These are the activations of a small neural network, seen along a few directions. Each row is one input.
In each table, some parts of the input vary, and every possible input appears once, in random order.
A made-up example of a description, with smaller parts first: values(3) and (point or ring(9) or (line(6) and ring(8))).
Shared parts are said once, and a part with two or three values counts as separate values.

Table:
r1: [-13.2 -11.5   8.2  -9.5  13.2 -33.2  24.1 -13.5 -12.3   9.7  32.1   7.6
   7.9 -14.1   4.0]
r2: [  5.6 -33.6 -33.5  16.0 -27.3  42.5  -4.6 -19.2 -24.6 -49.1  22.0  56.0
  11.0  72.2   9.3]
r3: [ -7.9  13.2 -28.8  22.2   7.6 -31.9  33.8 -27.1 -12.7 -16.6  42.4  -5.3
  15.0  -2.9  21.5]
r4: [ 33.7  34.5   6.5   2.4  -9.1   7.8 -19.0  23.3  31.8  26.0 -38.5 -42.2
  -7.6 -52.9  -3.2]
r5: [ -2.2  29.2 -19.5  -3.0   0.2 -19.0   0.2  -0.9   1.4  12.2 -18.0 -24.2
   6.9 -21.8 -26.6]
r6: [  8.9 -30.1  -4.2 -14.6 -16.8  56.2 -21.6 -13.2 -14.2   4.9 -23.6  81.5
 -14.7  32.1  -0.6]
r7: [-29.8  11.9   8.4   0.3  21.0 -31.1   8.1   6.8  -3.9 -12.4  11.8 -23.8
   7.8  18.4 -21.2]
r8: [ 23.8  28.9  21.9   0.4  -0.4  12.1 -29.2  26.7  35.5  15.5 -42.7 -59.4
 -12.1 -37.3 -11.0]
r9: [-37.1  16.5   0.6  22.9  17.0 -28.6  23.7   2.3  -8.6 -35.2  31.5 -30.4
  14.7  29.8   5.4]
r10: [ 13.1 -36.7 -25.2  -5.8 -22.6  40.6 -20.8 -11.5 -24.5 -26.0   1.9  63.2
   3.0  59.3 -18.9]
r11: [ -7.8 -26.1 -18.8  17.6 -15.1  48.7   6.1 -29.3 -21.8 -37.2  25.4  83.3
   1.6  62.7  23.5]
r12: [-12.1  29.1 -28.0   5.3   8.8 -27.7  11.9  -9.6  -5.1  -7.3   9.1 -17.3
  15.8  -2.1 -28.3]
r13: [-30.9  28.4 -21.5  25.6  13.4 -21.3  18.5 -11.2  -7.0 -41.0  26.1 -41.3
  18.4  26.4  -9.4]
r14: [-13.0  24.0  -5.0  -5.3   8.6 -14.7  -9.1   2.2   4.7   1.1 -21.2 -41.4
   2.6  -5.2 -34.1]
r15: [-23.4  24.2 -13.6   2.6  17.1 -23.5   2.8  -6.5  -2.3 -18.3   6.3 -34.7
  11.5  15.1 -35.8]
r16: [-19.0  32.3 -37.1  26.4   6.2 -25.5  26.9 -16.3  -7.9 -31.7  28.1 -24.9
  23.3   9.8   0.1]
r17: [ -4.0 -11.7  15.9 -17.1   5.3 -24.1  12.3  -4.2  -5.9  30.1   5.0   0.1
  -0.5 -33.3   5.9]
r18: [  8.1   9.5 -12.7  -9.2   2.5 -25.2   6.0 -12.9  -2.7  27.5  -4.0  -6.4
  -0.4 -32.6  -3.5]
r19: [ 23.0 -36.8 -17.7 -14.1 -29.7  50.4 -31.2  -1.3 -19.0  -6.2 -26.9  55.2
  -6.0  39.7 -17.2]
r20: [ 15.7  -8.3  50.0  -9.2   1.7   3.1 -12.6  39.7  32.3  35.9 -24.0 -30.4
 -21.3 -49.0  23.2]
r21: [-19.4  11.5  17.0  -7.0  12.9 -22.2  -4.0  15.6   3.3   7.3 -16.1 -30.7
  -0.9  -2.1 -19.3]
r22: [-20.9 -13.8  23.1 -18.0  10.8 -24.5   7.1  12.8   2.7  20.3  -3.2 -13.2
  -7.5 -16.8   1.2]
r23: [-19.7  -7.8  -1.0  11.0   9.9 -30.4  39.3 -20.2 -14.6 -15.2  50.8  -0.2
  15.2  -2.3  33.0]
r24: [ 43.4  15.7  13.4  -1.2  -7.2   2.1 -12.2  13.7  26.4  42.6 -23.4 -23.6
 -14.8 -63.9  18.4]
r25: [ 18.0  16.3  44.0  -1.0   4.1   5.0 -25.0  40.7  34.5  22.1 -38.3 -49.0
 -15.0 -34.3   4.1]
r26: [-30.5 -13.3  15.1 -11.1  18.4 -33.4  19.2   3.9  -4.0   0.2  24.3  -5.9
   0.8   3.0  -0.7]
r27: [ 32.5  -7.4  40.0 -13.1  -2.8   4.3  -8.2  19.3  26.7  43.8 -16.1 -19.7
 -13.1 -62.7  31.9]
r28: [ 59.7 -33.7   6.7 -10.6 -37.4  78.2 -48.1  22.2  13.6   7.7 -48.5  35.3
 -20.9  11.0   8.5]
r29: [ -0.7 -30.0 -11.3  -6.3  -9.8  46.7 -11.1 -23.4 -19.6 -14.9   4.9  89.5
  -5.9  51.2  -2.4]
r30: [ 44.6 -26.0  20.0  -8.9 -24.9  83.8 -37.0  11.8  16.3  18.9 -44.2  62.7
 -29.6   3.3  22.9]
r31: [-37.2  -8.6   7.1  11.2  14.0 -30.7  34.8  -0.6  -8.0 -23.1  43.6 -12.6
   7.5  13.8  26.2]
r32: [ -1.4  10.0 -19.7   1.1  10.4 -34.2  18.6 -20.2 -10.5   8.4  23.5   2.2
   7.6 -14.6  -7.2]
- Describe the family of inputs behind these rows. => line(4) and (values(2) or ring(6))
- Changing only the line(4) part turns r21 into r7. The same change can be made to r17. Which row results? => r1
- A walk changes only the line(4) part. It starts at r8 and steps to r14. List the rest of the walk in order. => r15, r13
- Change only the line(4) part in r12. List by row number the other rows that result. => r4, r5, r16
- Change only the values(2) part in r11. List by row number the other rows that result. => r2

Table:
r33: [-23.3 -22.1   8.6  -1.0   0.3  30.5 -17.7   0.0  -9.2 -30.4  -3.7  30.8
  -7.6  61.4 -17.0]
r34: [ 45.1 -27.6  22.1 -17.1 -26.7  68.0 -42.4   8.1  11.6  22.3 -46.1  44.6
 -19.0  -4.3  11.3]
r35: [ -7.6  -4.8  19.2  -6.7  14.6 -58.3  22.5  -0.5  13.3  19.5  36.1 -18.5
   9.3 -45.7  21.2]
r36: [-32.4   3.1  34.7   2.2  22.2 -31.8  24.1  11.8  14.0   1.7  17.5 -40.9
  -0.8 -22.6  29.4]
r37: [ 18.1  13.1 -45.8   8.8 -13.0  28.0  -9.0 -23.8  -5.7 -20.4  -0.8  43.2
   8.7  26.6 -15.4]
r38: [  6.3 -19.4 -34.8  -7.8 -12.2  15.9   9.4 -34.0 -25.2   1.6   6.5  56.9
   1.8  13.2   8.9]
r39: [ -3.5  36.5  -9.9  11.3   8.5 -16.7   1.2  10.6  -3.6 -13.2 -12.9 -76.9
   8.1  -3.6 -31.4]
r40: [-15.7 -35.4  14.5   8.8  -8.4  22.3   8.1   4.4 -14.0 -17.9  17.7  46.3
  -6.4  40.1  32.1]
r41: [ 14.1 -40.5  -0.5  -3.8  -6.9   8.2  16.0 -11.9 -23.7  -0.3  36.9  61.7
   0.9  17.8  24.7]
r42: [  5.4  -3.2 -33.7   7.6 -22.2  40.3 -13.8   3.7 -14.1 -35.3  -8.1  14.7
   9.0  49.1 -31.7]
r43: [ 32.2   8.6  31.5 -13.8  -1.7   2.4 -24.6  36.5  37.8  47.5 -44.6 -38.6
 -25.2 -61.3   5.1]
r44: [-32.3  20.6  26.9  -2.8  26.7 -31.8   0.4  24.5  12.0  -5.7  -4.6 -51.4
   3.8   5.2 -22.0]
r45: [  2.6  49.6 -23.1  16.1   9.0 -40.4  -4.1 -12.2  16.2   3.9  -4.5 -41.7
  12.7 -26.7 -16.1]
r46: [ -8.9  21.6  -9.6  -1.9   9.8 -36.6  29.9 -17.4  -9.4  26.7  10.6 -30.1
   4.7 -49.1   1.1]
- Changing only one part turns r38 into r46. The same change can be made to r34. Which row results? => r43
- Describe the family of inputs behind these rows. => values(2) and (point or ring(6))
- Change only the values(2) part in r37. List by row number the other rows that result. => r45

Table:
r47: [ 40.6   8.9 -23.8   1.6 -20.7  10.3 -11.2   1.0   6.7  18.1 -18.1   2.0
  -1.2 -26.8   1.0]
r48: [ -9.8 -10.2 -31.8   9.1 -14.1  46.1 -12.6 -20.1 -19.7 -43.0   0.4  54.2
   3.8  71.4 -19.3]
r49: [  4.8  17.0  -4.8  14.5   7.9 -26.7   9.2   6.3   6.1 -11.8  21.7 -36.4
  10.4  -5.8  -1.3]
r50: [-10.8 -29.4  -4.4   3.2  -5.4  35.2   8.3 -24.1 -20.8 -18.7  21.7  82.2
  -2.9  47.7  24.0]
r51: [-23.7   8.2 -17.4   3.5  10.2 -53.8  25.6  -1.8 -16.0  -5.9  24.5 -29.4
  16.3  -1.9 -13.1]
r52: [ 23.9  11.7  -3.4  -1.8  -3.6  11.9   1.1 -12.9   9.1  31.0 -13.4  24.7
 -10.5 -41.3  20.8]
r53: [ -9.7  20.3  20.4   6.5   2.5  19.5 -19.3  28.1  18.9  -9.5 -35.7 -35.1
  -7.1   8.6 -12.6]
r54: [-40.2  10.5   3.3  -1.8  23.2 -49.6  37.6 -13.6  -9.0   9.1  30.9  -4.0
   7.7 -16.6   8.7]
r55: [  3.8 -14.4  34.6  -0.2  -5.6   9.7  -7.3  28.0  14.0   5.3 -11.7 -28.6
 -10.1 -14.0  22.3]
r56: [ 24.7  33.7 -29.0   5.4 -12.5  23.4 -20.7  -9.4   8.1   9.5 -36.1  -3.2
  -0.8 -14.6 -20.1]
r57: [  6.4  -3.8  24.5   3.7  -6.4   6.1 -12.6  38.8  16.4   0.4 -17.0 -30.3
  -8.6  -3.8   8.9]
r58: [ 16.8 -31.7  21.1 -26.2  -6.3   5.3 -15.7   7.1   0.3  23.1 -12.9   6.0
  -8.4 -14.0  -4.5]
r59: [ 38.4  -2.1 -14.2  -3.7 -19.9  14.2  -4.8  -8.4   6.0  21.7 -11.5   3.5
  -2.2 -37.6  15.3]
r60: [  6.3 -33.8 -25.6   7.6 -19.8  32.6  -5.4 -11.1 -24.6 -34.3  15.8  59.1
   5.2  61.2   2.7]
r61: [-41.0  31.8 -23.9   5.2  18.4 -42.6  17.0 -13.0 -13.9 -15.4   7.3 -35.3
  15.4  11.4 -33.7]
r62: [ 19.2 -20.8  10.4 -21.7  -7.1   1.7 -21.5  18.0   2.8  18.4 -18.3   4.8
  -7.1  -4.0 -18.4]
r63: [  2.3   6.1   4.5   9.2   8.4 -22.1  15.2  -3.1   5.7  -7.5  28.5 -34.4
   9.6 -17.2  13.4]
r64: [  3.5 -44.7 -16.2   2.4 -19.1  37.0   0.6 -21.0 -25.5 -29.5  21.9  60.6
   4.8  50.9  17.9]
r65: [-13.0  19.2  16.3  11.6  22.6 -24.5  20.8  -8.1  10.0   2.6  26.0 -11.6
   1.7 -19.8  19.1]
r66: [  2.5   4.2   5.7 -18.0   2.1  15.3 -29.5   7.7   4.8   9.0 -35.5  -0.3
  -6.4   7.4 -40.6]
r67: [-11.6  40.9 -10.8  16.2  16.2 -14.3   1.0  -4.3   8.9 -21.5   3.6 -42.2
  10.5   7.5 -22.1]
r68: [  2.8 -17.3  29.5 -25.8   9.2   5.1  -7.8   3.7   6.6  34.0 -12.0  27.4
 -17.4 -17.9   1.5]
r69: [-10.6  -1.1  43.7   2.1   9.7   8.3   0.1  22.6  20.0  16.3 -12.5  -6.6
 -18.6 -17.1  27.7]
r70: [-25.7  -3.0  -8.6  -2.9  10.2 -48.2  31.8 -10.3 -14.9  -1.4  32.3 -27.3
  15.7 -13.6   2.3]
- Describe the family of inputs behind these rows. => line(4) and (point or line(5))
- Changing only the line(4) part turns r57 into r69. The same change can be made to r60. Which row results? => r50
- Which other rows agree with r67 in the line(4) part? List them by row number. => r48, r53, r56, r61, r66
